A small network was shown many inputs. Here are its activations along a few directions, one row for each input.
In each table, some parts of the input vary, and every possible input appears once, in random order.
A made-up example of a description, with smaller parts first: values(2) and (point or ring(9) or (ring(5) and line(6))).
Shared parts are said once, and a part with two or three values counts as separate values.

Other details of the inputs vary at random and push rows far along two fixed directions, the same in every table; ignore that.

Rows:
row 1: [ 1.47  7.77  0.37 -5.02  3.11  2.83 -4.13  4.25  5.98  6.36 -8.26  1.54
 -1.89 -3.40 -3.05]
row 2: [ 2.11 -6.12 -1.43  3.36 -4.62 -2.80  7.96 -1.95 -4.49 -3.37  6.16 -3.95
  2.59  0.92 -1.97]
row 3: [ 9.60  1.90  2.45 -2.95 -2.29 -0.88  7.98  4.64  3.28  5.80 -6.07 -3.50
  1.73 -3.86 -6.75]
row 4: [ 0.49 -0.03 -1.39  1.26  3.16 -0.31 -6.22 -1.35 -1.61  0.24 -2.91  2.29
 -0.15  2.46  3.92]
row 5: [-0.31 -1.06 -1.30  1.03 -0.78  0.34  0.46 -0.42 -1.44  0.99  0.21 -1.75
 -1.37 -0.95 -1.62]
row 6: [-3.36 -1.00  0.04  0.16  0.37 -1.57 -4.54 -0.16  1.57 -1.47 -0.11  4.95
 -0.40  2.89  3.60]
row 7: [-3.19  2.45  0.66 -1.16  0.88  0.89 -2.84  0.43  1.64 -2.83  3.28  1.81
 -0.87  2.54  3.23]
row 8: [ 3.77 -0.13  0.51  2.64 -0.41 -0.08  1.21 -1.15 -3.83 -1.64  1.54 -3.83
 -0.15  2.43  1.40]
row 9: [ 4.84 -5.05 -0.81  1.89 -3.26 -2.02  7.67 -0.87 -3.73 -0.47  3.05 -4.95
  2.03 -0.66 -2.81]
row 10: [-2.96  0.95 -0.97 -0.83  3.36  1.73 -3.71 -2.90 -1.46 -0.74  0.00  0.16
 -0.12 -1.26  2.42]
row 11: [-3.02  1.97 -2.22 -3.62  0.99 -0.58 -2.36 -0.42  1.79 -2.95  3.23  1.71
  1.23  1.64  2.48]
row 12: [-3.48  1.27 -0.26  0.31  2.47  2.98 -3.10  0.17  0.34 -1.55  3.59  1.63
 -0.21  0.82  1.55]
row 13: [ 1.70 -3.59  3.06  2.19 -6.46 -4.39  8.46 -1.61 -1.86 -2.86  1.31 -3.14
  0.33  0.51 -1.09]
row 14: [-2.25  5.72  2.73 -5.21  3.30  3.59 -1.65  3.73  7.48  5.14 -6.01  4.03
 -0.12 -5.69 -3.43]
row 15: [ 0.16 -5.79 -1.01  4.33  0.13 -1.38 -1.27 -2.21 -4.14 -0.83  1.08  0.56
  0.10  1.86  2.19]
row 16: [-1.67  1.23 -0.57  0.03  3.72  3.22 -4.01 -0.42 -0.97 -0.56  2.46  0.08
 -0.69  0.56  2.20]
row 17: [-1.71 -5.69 -0.64  4.56 -1.14 -1.56 -0.51 -1.64 -2.77 -1.81  2.26  2.12
  0.63  2.13  1.48]
row 18: [ 3.46  0.00  3.50 -0.50 -4.89 -0.13  8.50  5.68  4.90  6.15 -4.58 -0.77
 -0.99 -5.03 -9.20]
row 19: [-0.65  3.12 -1.07 -1.00  3.10  0.69 -4.43 -3.33 -2.04 -1.37 -1.92 -0.75
  0.03  0.28  3.53]
row 20: [-5.00  2.08 -1.65 -1.48 -0.74 -0.60 -3.46 -0.48  1.38 -2.21  1.68  1.77
 -1.70  1.82  1.92]
Each input here is: line(4) and values(5).
The inputs of row 1 and row 20 match in every part but the line(4) part. If row 19 is changed in the same way as row 1 into row 20, which row does it become?
> row 13
Which other rows does row 14 become when the values(5) part takes its other values? List them by row number.
> row 2, row 12, row 17, row 18
Which other rows does row 9 become when the values(5) part takes its other values? List them by row number.
> row 5, row 10, row 15, row 16

Rows:
row 21: [-5.04  1.92 -4.00 -3.06  4.29  1.38 -6.12 -3.34 -0.32 -1.24  0.33  1.87
  1.14 -1.27  2.75]
row 22: [-2.58  4.26 -3.04 -2.15  4.73  2.46 -8.12 -2.56 -1.34 -0.72 -0.37 -0.27
 -0.95  0.82  3.62]
row 23: [-4.90  0.93 -2.28  1.16  5.18  3.64 -8.57 -1.18 -0.78 -0.25  0.76  3.77
 -0.52  1.03  3.46]
row 24: [ 1.01  3.11  1.19 -3.06 -1.16  1.16  3.41  4.43  5.20  3.98 -2.69  0.38
 -0.25 -3.88 -5.92]
row 25: [ 5.87 -5.89  0.20  4.39 -3.73 -3.81  5.10 -0.77 -4.40 -0.66  0.66 -2.91
  0.60  2.25 -0.06]
row 26: [ 1.80  4.37  2.66 -2.45 -0.61  0.79  2.88  2.18  2.98  3.00 -4.46 -1.68
 -1.48 -3.04 -3.04]
row 27: [-7.10  1.23 -1.93 -2.05  2.26  0.84 -7.09 -0.60  2.11 -2.32  2.81  4.70
 -1.09  2.30  4.31]
row 28: [ 0.63 -0.39  1.35 -1.90 -0.27 -0.75  1.32  1.81  3.58  4.28 -5.91  2.65
  0.64 -3.85 -3.26]
row 29: [ 2.28 -0.02  4.46 -1.10  0.61  1.53  2.40  5.00  4.96  5.30 -3.97  2.42
 -0.64 -3.40 -3.96]
row 30: [ 1.46 -4.49 -0.94  3.59 -2.13 -3.24  1.71 -2.29 -4.00 -4.08  3.85 -0.89
  1.95  4.46  2.82]
row 31: [-0.27 -3.25  0.81  3.99 -3.58 -2.96  2.02 -3.11 -3.89 -4.94  3.63 -1.05
  0.24  3.73  2.90]
row 32: [ 1.45 -5.61  0.60  4.66 -6.09 -3.59  6.77 -0.16 -2.49 -1.38  2.31 -1.63
 -0.05  1.22 -2.89]
row 33: [-0.73 -3.27  0.30  4.72 -3.16 -2.98  1.65 -3.81 -5.08 -4.00  1.83 -2.33
 -1.38  3.17  2.88]
row 34: [-1.21  3.32 -4.07 -2.85  5.67  2.18 -7.46 -1.47 -0.75 -0.96  0.95  0.95
  0.41  1.39  4.20]
row 35: [-2.96  2.25 -1.99 -0.42  4.05  1.27 -9.13 -2.02 -0.87 -0.39 -1.82  2.13
 -1.42  1.83  4.46]
row 36: [ 2.23  4.43  3.22 -3.30 -0.95  0.88  3.16  3.05  4.32  2.03 -2.77 -0.28
  0.19 -2.52 -2.98]
row 37: [-0.07 -4.34 -0.55  3.23 -0.70 -0.18  2.62 -2.85 -5.00 -3.66  6.35 -3.27
  0.53  1.41  1.40]
row 38: [ 0.72  2.69  2.38 -4.52 -1.86  0.76  4.08  4.88  6.28  3.49 -1.75  0.39
 -0.50 -3.42 -4.67]
row 39: [ 3.89  3.24  1.39 -3.82  0.67  0.71  2.65  3.88  4.32  2.87 -2.63  0.00
  1.91 -1.74 -3.01]
row 40: [ 3.53 -4.50  0.26  4.95 -3.22 -0.11  6.71 -1.08 -4.83 -0.36  2.89 -4.94
  0.68 -0.51 -3.00]
What do these inputs look like to the network?
> values(2) and (point or line(4) or ring(5))
Which other rows does row 35 become when the values(2) part takes its other values? List them by row number.
> row 22
Start at row 38 and move only the line(4) part, one step at a time. The first step leads to row 24. Which rows follow, in order?
> row 37, row 40
Which other rows does row 38 become when the values(2) part takes its other values? List them by row number.
> row 27

Rows:
row 41: [ 4.25  1.67 -0.44 -2.19  2.83  1.81 -1.56  3.77  3.14  6.31 -5.36  0.96
 -0.03 -2.36 -3.66]
row 42: [ 1.74 -3.27 -0.42 -0.21 -3.26 -3.15  4.33 -2.68 -2.80 -3.25  3.54 -2.88
  2.01  0.73  0.25]
row 43: [ 1.64 -0.77 -0.12  3.38 -2.55 -1.12  4.64 -1.92 -3.74 -3.28  2.47 -3.42
  1.91  2.22 -0.07]
row 44: [-1.02  2.98  1.01 -2.11  0.86  1.29  1.37  3.44  5.44  3.35 -4.33  3.80
  0.94 -3.75 -4.18]
row 45: [ 4.39 -0.71  2.36  0.03  0.81  2.10  3.40  1.91  0.56  5.26 -3.90 -1.95
 -0.44 -4.31 -3.95]
row 46: [ 0.47  4.98  1.10 -3.42  0.30  2.22  0.87  2.89  4.98  2.82 -3.38  1.74
  1.60 -3.76 -4.61]
row 47: [-4.16  3.57 -1.33  1.05  4.09  1.96 -7.55 -2.35 -0.96 -3.49  1.27  3.68
  0.33  2.62  4.99]
row 48: [-3.00  2.09 -1.02 -1.77  4.49  0.37 -7.62 -2.48 -0.27 -3.51  1.25  3.37
 -0.07  2.70  6.98]
row 49: [ 1.14  1.05  1.85 -2.00  0.18  1.15 -1.14  5.71  5.63  5.20 -3.79  3.75
 -0.31 -0.94 -3.03]
row 50: [ 4.00 -4.57 -0.92  2.03 -1.04 -2.85  2.67 -3.26 -4.78 -0.87 -0.07 -3.16
  1.82  0.17  1.48]
row 51: [-6.10  0.31 -3.39 -3.02  4.26 -0.25 -6.29 -2.83  0.30 -3.05  2.28  4.12
  0.79  1.24  5.32]
row 52: [ 4.03  0.79  0.20 -2.22 -2.39  0.25  3.80  4.30  3.57  3.14 -0.73 -0.71
  0.55 -2.05 -5.10]
row 53: [-4.40  2.13 -0.25 -0.04  5.10  3.43 -7.42 -1.84 -1.16 -2.57  3.05  2.49
 -1.83  1.63  5.53]
row 54: [ 0.98 -5.58  1.52  2.19 -3.42 -3.50  3.28 -1.84 -2.12 -2.10  1.48 -0.52
  1.34  2.03  1.49]
row 55: [ 3.29 -2.45 -1.45  2.58 -2.53 -1.66  3.62  0.05 -3.12 -2.21  4.11 -3.98
  0.64  3.54  0.26]
row 56: [ 2.73 -3.13 -1.23  4.70 -1.19 -1.21  2.67 -3.22 -5.52 -1.04 -0.11 -2.82
  2.04  0.30 -0.69]
row 57: [-2.51 -0.72  0.73  1.02 -2.09 -1.08 -1.52 -0.52  0.38  0.12 -1.42  0.78
 -1.97  0.90  0.52]
row 58: [-6.32  3.78 -3.97 -2.64  1.88  1.09 -7.52 -3.46 -0.78 -3.05  2.62  0.71
 -1.41  1.14  3.62]
row 59: [-3.38  0.91 -3.46 -2.02  2.88  1.23 -4.49  1.79  2.48  0.56  1.12  4.10
 -0.29  0.50  1.03]
row 60: [ 3.37  1.88  3.82  0.10 -2.92 -1.14  3.28  2.74  2.61  2.85 -4.88 -0.58
 -2.88 -1.50 -2.93]
row 61: [ 2.13 -3.47 -1.48  3.51 -2.51 -2.43  1.80 -3.21 -5.80 -0.83 -1.04 -4.46
 -1.18  0.42 -0.19]
row 62: [-5.32  1.08 -0.78 -1.95  4.01  2.70 -3.69  0.39  2.26  0.32  1.50  2.80
 -1.00 -1.91  0.95]
row 63: [ 1.99  0.90  2.92 -2.13 -1.32  1.64  4.72  2.92  2.88  2.96 -0.27 -1.91
 -0.13 -4.37 -5.10]
row 64: [-6.74 -0.06 -0.61  0.07  4.18  3.12 -7.83 -1.89 -0.12 -1.84  3.04  3.15
 -0.95  1.44  4.62]
row 65: [ 2.84 -2.26  0.34  0.60 -2.14 -2.92  4.64 -2.09 -2.96 -3.16  2.48 -3.84
  1.60  2.32  1.79]
row 66: [ 3.65 -3.60  0.34  4.13 -2.67 -2.36  2.44  0.26 -3.27 -1.95  3.23 -1.53
 -0.40  3.58  0.57]
row 67: [-0.18 -4.05  1.13  5.05 -3.74 -1.93  3.15 -1.69 -2.73 -2.31  1.48 -0.28
  1.68  1.91 -0.44]
row 68: [ 1.15  4.53  3.07 -3.63  2.40  3.68  1.28  4.18  4.42  3.99 -2.56 -0.56
 -0.84 -3.18 -2.52]
row 69: [ 1.04 -0.88 -0.35  2.25 -3.91 -2.47  3.90 -2.26 -3.77 -2.62  1.88 -5.13
 -1.29  2.37  0.56]
row 70: [-1.69  2.87  0.82 -3.33 -0.60  0.01  0.74  3.20  5.26  4.24 -4.97  2.28
 -2.24 -3.62 -3.50]
The inputs of row 56 and row 61 match in every part but one. If row 67 is changed in the same way as row 56 into row 61, which row does it become?
> row 57
What do these inputs look like to the network?
> values(5) and (point or ring(5))
Which other rows does row 70 become when the values(5) part takes its other values? List them by row number.
> row 44, row 51, row 59, row 62
Which other rows does row 60 become when the values(5) part takes its other values? List them by row number.
> row 47, row 48, row 53, row 66
